m = ((675, 670, 97, 136, 703, 703, 686, 718, 264, 116, 143, 705, 669), (838, 873, 31, 15, 853, 861, 840, 823, 111, 11, 7, 847, 845), (233, 275, 363, 346, 227, 235, 239, 238, 344, 356, 336, 244, 238), (641, 617, 106, 196, 696, 691, 660, 733, 366, 155, 206, 694, 627))
Read off the entry just left of 15.
A: 31
Read off the entry just right of 733.
A: 366
Read off the entry just left of 686.
A: 703
Read off the largest entry.
A: 873
The entry just right of 336: 244
Read off the entry just left of 861.
A: 853
The entry just left of the smallest entry: 11
Read off the entry just right of 97.
A: 136
Read off the entry just right of 227.
A: 235
Read off the entry just left of the largest entry.
A: 838
The entry just right of 823: 111
The entry just right of the smallest entry is 847
Read off the entry just right of 696.
A: 691
The entry just right of 670 -> 97
The entry just right of 11 -> 7

Questions about the grid below.
1) Find the entry just left of -406.
2) Find the entry just right of -17.
3) Find the smallest entry.
4) Find the entry just right of -69.
5) Find the entry just left of -17.
6) Find the entry just right of the smallest entry.
7) Find the entry just left of the largest entry.
array([[ -59,  -17,   36,   64,  -53, -154,   41, -136,   86,  -68, -205,
          -7,  -27,  111],
       [-253,  -40,  -36, -574,  154,   91, -265,  250,   66,  210,  305,
        -171,   15, -427],
       [ -56,   28, -180, -114, -192, -283,   12, -395,  207,  182, -378,
         -97, -210,   90],
       [-194,   20,   -3, -300,   18, -141, -123,  -38,  283,  127,  -64,
        -116,  -41, -124],
       [-246,  193,  -66, -231, -119, -419, -123, -323,  717,  230, -482,
        -101,  -86,  160],
       [ -39, -174, -280, -333,  -82,   21, -192,  -38, -171,  163,  135,
        -152, -250, -296],
       [ 176, -263, -330,  -12, -216,   27,  -69, -235, -433,  -18,   57,
         -85, -406, -139],
       [ 173, -134, -288,  198, -293, -123,   77, -421, -333,  -33, -266,
         -23, -287,  134],
       [ -73,   47,  -47,   87, -164, -173,  -28, -156,  110,  -95, -271,
         -43,  -51,  102],
       [ -38, -186, -306, -472,  -73,  -56, -219, -111,  -31,  275,  115,
        -186, -331, -300],
       [-303,  227,   27, -357,   66, -314,  -76, -200,  648,  330, -374,
        -114,  103,   29],
       [ 130,  -43, -127,  297, -234, -224,  120, -395,  -77, -129, -420,
          20, -188,  237],
       [-105,  -95,  -86, -398,   51,  -35, -173,   35,   55,  151,  165,
        -142, -160, -282]])
1) -85
2) 36
3) -574
4) -235
5) -59
6) 154
7) -323

Questions about the array below. Rows and columns are numbered from 1.
1) Give the entry at row 3, column 1.
2) Give the entry in row 1 and column 1.
3) Give the entry at row 1, column 3.
4) Give the entry in the bottom-left corner.
5) Give the entry at row 3, column 2.
6) Give the entry directly above the smallest entry.
7) Give the entry in row 2 and column 2.
8) Give the entry in row 2 and column 3.
[[ 21   9 -10  13   0  -6  -7  15  -4   4  24  -6  -7  16]
 [-23  -7  12   7   2  -8  37  41 -20 -28   2 -43 -37  -2]
 [  0  -9  11   0  -3  -6  43  42 -15 -41  12 -16 -10  10]
 [  0  12   0  -8  -1  -5   7   9   8   0  12  -7   4 -22]
 [ -5   7  -9  -8   0  -2   1   2  13   0   5  -9   9 -16]
 [ -3   3  -6  -5  -1   0  -2  -1   0   1   1  -6   8  -9]
 [ -2   2  -4   0   0  -1  -1  -1   7   0   1  -4   5  -6]]
1) 0
2) 21
3) -10
4) -2
5) -9
6) -6
7) -7
8) 12

[[  6 -16  -5  19 -11  -8   1   3   7]
 [  8   9  10 -19  31  -6   0  -3  -6]
 [  6   0   1  -8  -4  -9   2   2  -5]
 [  5  -4  -1  -5  -3  -6   1   1  -2]
 [ 34  43  40 -28 -10 -20  20  17 -19]]
Rows and columns are numbered from 1.
The top entry of the column that holds the largest entry: -16
Read off the bottom-left entry.
34
Read off the entry in row 1 and column 3.
-5
The entry in row 2 and column 1: 8
The entry just left of the smallest entry: 40
The entry in row 1 and column 1 is 6
Read off the top-right entry.
7
Read off the entry just right of 19.
-11
Read off the entry at the centre.
-4
The entry directly above -2 -> -5
The bottom-right entry: -19
The entry directly above -20: -6
The entry in row 3 and column 2 is 0
The entry just right of the smallest entry -> -10
Read off the bottom entry of the column that holds the largest entry.
43
The entry in row 3 and column 1 is 6
